Each row below holds a small network's activations on one input, seen along a few directions.
In each table, some parts of the input vary, and every possible input appears once, in random order.
Descriptions start from the smaller parts, as in this example, which fits no table here: one of 5 places around a ring, together with either a single point or one of 11 places around a ring or (one of 2 separate values, together with one of 6 places along a line).
Shared parts are said once, and a part with two or three values counts as separate values.
In the rows, 128 means zero.

Other details of the inputs vary at random and push rows far along two fixed directions, the same in every table; ignore that.

Table:
x1: [ 57 123 156 149  93 148 136 147 103 156 109  97]
x2: [142  59 163  79 157 151 134 123 160 126 186 157]
x3: [164 106 114  92 124 135 130 111 139 115 125 132]
x4: [158 116 121 113 153 127 125 127 147 110 154 143]
x5: [188 166  78 148 147 101 121 119 134 106 123 138]
x6: [ 91 198 136 185 108 111 118 155 113 145 102  92]
x7: [ 88 196 134 187 106 116 118 148 106 147 105 103]
x8: [ 56  91 208 122 111 166 131 168 123 172 172 119]
x9: [153 120 121 116 147 121 126 108 132 108 153 156]
x10: [180 167  81 144 156 104 120 113 147 105 118 134]
x11: [178 167  85 146 148  98 116 109 137  94 118 140]
x12: [152  37 160  68 132 161 141 112 141 121 161 142]
x13: [151  57 160  81 148 148 136 129 148 127 191 161]
x14: [149 101 107  94 125 134 130 105 136 111 126 143]
x15: [133  46 174  77 151 148 133 108 157 121 187 168]
x16: [ 65 125 153 143  99 155 139 161 108 162 113  87]
x17: [ 90 180 124 166 102 118 130 154 104 153  67  90]
x18: [149  58 136  62 133 158 136 120 147 123 157 143]
x19: [ 59  84 218 121 108 167 126 163 122 175 173 119]
x20: [182 168  81 145 152 103 115 118 140  99 119 133]
x21: [ 84 182 110 166 110 122 132 162 105 154  69  90]
x22: [ 82 176 122 166 102 117 128 149 101 152  69  96]
x23: [ 44  63 200 107  97 169 143 144 105 167 149 109]
x24: [ 92 188 107 164  93 126 122 151 108 153  77  80]
x25: [146  97 113  94 143 125 136 109 127 115 119 150]
x26: [ 59 138 175 157 105 139 125 152 112 158 138 117]
x27: [181 161  62 125 128 109 123 100 131  99  91 129]
x28: [167 145  70 126 143 106 130 108 128 100  86 143]
x29: [ 77 193 128 188 110 110 118 149 111 140 102 103]
x30: [ 76 141 180 157  99 132 129 160 113 166 137 107]
x31: [187 171  88 145 145 105 120 113 136  99 120 140]
x32: [143  54 174  80 150 145 130 108 156 123 183 163]
x33: [175 162  79 149 144  97 125 110 132  99 122 150]
x34: [164  96 109 105 137 142 133 115 133 114 127 128]
x35: [159  95 114 105 132 137 134 106 130 109 126 135]
x36: [151  45 151  64 145 153 135 122 143 128 148 152]
x37: [ 58 135 151 132  89 141 131 142 104 160 112  99]
x38: [167 170  79 143 156  95 124  99 138  98 119 144]
x39: [156 117 118 117 144 113 130 110 131 112 154 157]
x40: [169 170  78 145 152  94 120 105 131  92 120 142]
x41: [ 70 145 180 155 109 135 127 153 125 164 131 102]
x42: [184 167  81 150 142  95 122 110 131 101 120 144]
Each input here is: one of 6 places along a line, together with either one of 3 separate values or one of 4 places along a line.
Changing only the place on the line of 6 turns x22 into x21. The same change can be made to x7. Which row results? -> x8
Changing only the place on the line of 6 turns x32 into x15. The same change can be made to x42. Which row results? -> x33
Which other rows agree with x38 in the place on the line of 6? List them by row number. -> x9, x23, x25, x37, x39, x40
Which other rows does x22 become when the choice among 3 separate values takes its other values? List them by row number. -> x27, x35
Which other rows does x31 become when the place on the line of 4 takes its other values? List them by row number. -> x6, x30, x41
Which other rows does x24 become when the choice among 3 separate values takes its other values? List them by row number. -> x34, x36

Table:
x43: [159 122  90 115 140 121 127 104 130  98 109 147]
x44: [ 48 131 201 167  94 147 128 163 109 172 149  95]
x45: [ 51 136 196 157  97 148 126 180 109 179 149 101]
x46: [111  44 183  73 122 153 140 118 135 145 156 150]
x47: [109  45 166  73 137 168 142 136 140 144 169 136]
x48: [174 147 106 124 148 117 118 115 153 105 145 140]
x49: [ 87 219 112 190 121  98 117 148 121 142  90 102]
x50: [155 124  82 114 145 119 137 103 130 103 121 142]
x51: [111  55 187  88 143 147 132 140 139 142 183 163]
x52: [178 127  96 111 143 120 131 117 142 117 108 136]
x53: [ 95 221 113 190 121 105 114 154 124 145  93  94]
x54: [ 36 128 201 165 104 139 131 158 107 171 139 107]
x55: [108  56 188  89 137 145 132 130 132 138 186 165]
x56: [175 135 107 135 162 115 126 120 145 107 136 142]
x57: [ 92 201 103 176 111 105 125 148 103 142  60  90]
x58: [158 143 106 124 151 106 120 101 146 102 138 154]
x59: [118  45 176  75 122 173 132 135 139 136 164 136]
x60: [ 44 122 189 136  97 152 130 172 107 180 112  87]
x61: [117  45 183  75 113 156 138 116 133 144 162 146]
x62: [160 126  82 116 136 123 135 100 128 102 127 138]
x63: [170 135 108 139 147 111 126 102 134  99 142 148]
x64: [102 203 104 180  94 112 121 144  99 140  74  81]
x65: [ 96 215 110 198 105 100 119 147  98 140 100 107]
x66: [179 129  97 110 138 124 126 116 135 106 115 128]
x67: [164 145 106 126 143 109 118  99 144 101 144 150]
x68: [167 133 107 135 162 108 128 114 142 104 132 149]
x69: [ 88 198  96 181 110 114 124 150 106 138  61  94]
x70: [167 127  82 117 134 128 133 107 132 104 131 130]
x71: [ 90 200  98 184  95 116 122 138  97 134  71  93]
x72: [170 128  82 114 141 131 134 117 137 107 128 128]
x73: [175 139 102 127 157 113 123 128 140 111 138 151]
x74: [181 137 108 137 152 118 126 118 143 104 142 138]
x75: [ 48 134 196 159  90 145 124 171 104 176 152 104]
x76: [170 124  96 111 143 114 133 111 139 114 104 143]
x77: [115  64 192  87 127 154 124 123 149 137 196 147]
x78: [116  43 176  78 115 170 131 126 134 133 168 139]
x79: [168 126  97 112 133 116 127 100 126 101 115 138]
x80: [169 124  89 113 146 129 125 120 139 105 109 136]
x81: [157 124  81 113 151 121 137 112 136 107 117 139]
x82: [ 34 120 190 138  91 144 132 156  98 173 112  97]
x83: [183 129  97 112 133 123 131 115 140 114 114 131]
x84: [180 127  97 115 126 120 129 106 135 111 117 134]
Changing only one part turns x48 into x49. The same change can be made to x59. Which row results? -> x69
What do these inputs look like to the network? -> one of 6 places around a ring, together with either one of 3 separate values or one of 4 places along a line
Which other rows does x74 become when the choice among 3 separate values takes its other values? List them by row number. -> x45, x48
Which other rows does x43 become when the place on the line of 4 takes its other values? List them by row number. -> x46, x50, x82

Table:
x85: [ 51 134 173 162  95 141 132 133 105 151 149  99]
x86: [108 231  55 185 128  86 118 116 106 112  56 117]
x87: [ 67 130 167 147 117 159 132 174 122 165 129  78]
x88: [135  12 189  66 124 186 134 118 151 124 211 138]
x89: [120 232  53 186 103  92 122 102 100 114  68 103]
x90: [ 39 132 175 162 120 135 127 147 111 149 138 113]
x91: [232 126 105 115 137 121 115 100 153  93 144 148]
x92: [ 55 121 176 136  74 130 135 126  93 160 105 105]
x93: [ 61 129 157 124 104 161 132 167 117 173 108  84]
x94: [138 228  47 181  93 113 118 123 110 117  61  83]
x95: [124 248  73 203 134  73 111 136 115 113  91 122]
x96: [217 130  86  98 168 121 122 126 162  99 150 144]
x97: [182 114  71  89 174 117 133  99 158  97 114 163]
x98: [155  23 215  57 148 169 127 142 160 150 192 149]
x99: [197 131  88 108 180 104 125 119 167  98 148 167]
x100: [135  26 218  66 160 153 132 135 166 148 189 173]
x101: [214 102  82  87 123 123 128  87 138  87 107 141]
x102: [211 104  81  78 153 120 133 107 145  98  93 139]
x103: [192 111  72 113 145 115 137  81 122  83 150 165]
x104: [ 40 125 163 155 113 136 134 155  93 157 130 124]
x105: [211 105  67 107 136 136 132 102 132  85 144 146]
x106: [114   9 179  59 159 168 150 138 145 141 188 171]
x107: [188 116  81 112 186 115 134 106 163  88 135 157]
x108: [ 61 148 181 157  89 130 124 146 110 161 162 110]
x109: [ 74 144 200 163  89 128 121 138 108 166 143 112]
x110: [ 52 118 173 129 108 131 139 159 115 173  84 108]
x111: [118 220  68 183 119  72 121 116  99 113  34 117]
x112: [209 107  66  97 167 133 136 121 139  96 130 144]
x113: [ 79 144 176 152  80 151 120 167 119 164 155  91]
x114: [ 62 143 202 162 114 122 117 152 114 164 131 127]
Changing only one part turns x104 into x106. The same change can be made to x86. Which row results? -> x97
What do these inputs look like to the network? -> one of 5 places around a ring, together with one of 6 places along a line
Which other rows does x105 become when the place on the line of 6 takes its other values? List them by row number. -> x88, x91, x94, x101, x113
A walk changes only the place on the ring of 5. It starts at x96 and steps to x99. List the rest of the walk in order. -> x95, x108, x113

Table:
x115: [151 166 102 158 118 117 120 133 111 124 119 123]
x116: [101 104 172 122 102 143 126 123 123 144 130 118]
x117: [146 167  94 139 127 127 123 138 132 127 108  98]
x118: [152 160 102 163 120 120 128 132 115 118 103 111]
x119: [200  82  84  79 190 112 131  77 155  67 155 196]
x120: [ 78  96 143 110 123 148 140 136 119 149 120 126]
x121: [ 93 117 171 127 138 140 123 153 143 148 156 125]
x122: [ 98 105 157 110 127 156 132 161 143 156 133 112]
x123: [105  95 158 117 125 149 141 160 124 155 124 122]
x124: [125 160  91 155 118 119 131 110 112 108 100 117]
x125: [129 171 116 153 141  98 118 124 128 121  99 138]
x126: [135 161 100 135 129 112 125 127 127 131  77 123]
x127: [121 164  97 155 133 106 129 108 115 116 121 134]
x128: [134 174 116 153 127  98 123 112 124 124 110 130]
x129: [235  82  92  67 154 112 123  70 162  70 158 188]
x130: [109  98 159 117 113 146 135 154 116 150 133 110]
x131: [124 157  83 139 121 116 132 121 112 114  94 114]
x132: [ 98 105 172 134 135 131 127 155 127 147 147 135]
x133: [103 118 165 122 111 156 122 147 130 148 163 117]
x134: [104 108 173 136 123 134 136 144 121 149 158 130]
x135: [140 160 105 132 118 113 123 120 120 125  89 113]
x136: [147  34 148  62 132 149 135  93 142 107 193 175]
x137: [145 168 102 155 122 128 121 130 133 121 115 100]
x138: [ 99 120 169 132 125 142 127 144 137 153 165 119]
What do these inputs look like to the network? -> one of 4 places along a line, together with one of 6 places along a line
Changing only the place on the line of 6 turns x134 into x118. The same change can be made to x138. Which row results? -> x137
A walk changes only the place on the line of 6. It starts at x119 and steps to x127. List the rest of the walk in order. -> x136, x124, x131, x120
A walk changes only the place on the line of 4. It starts at x121 and steps to x132. List the rest of the walk in order. -> x125, x119
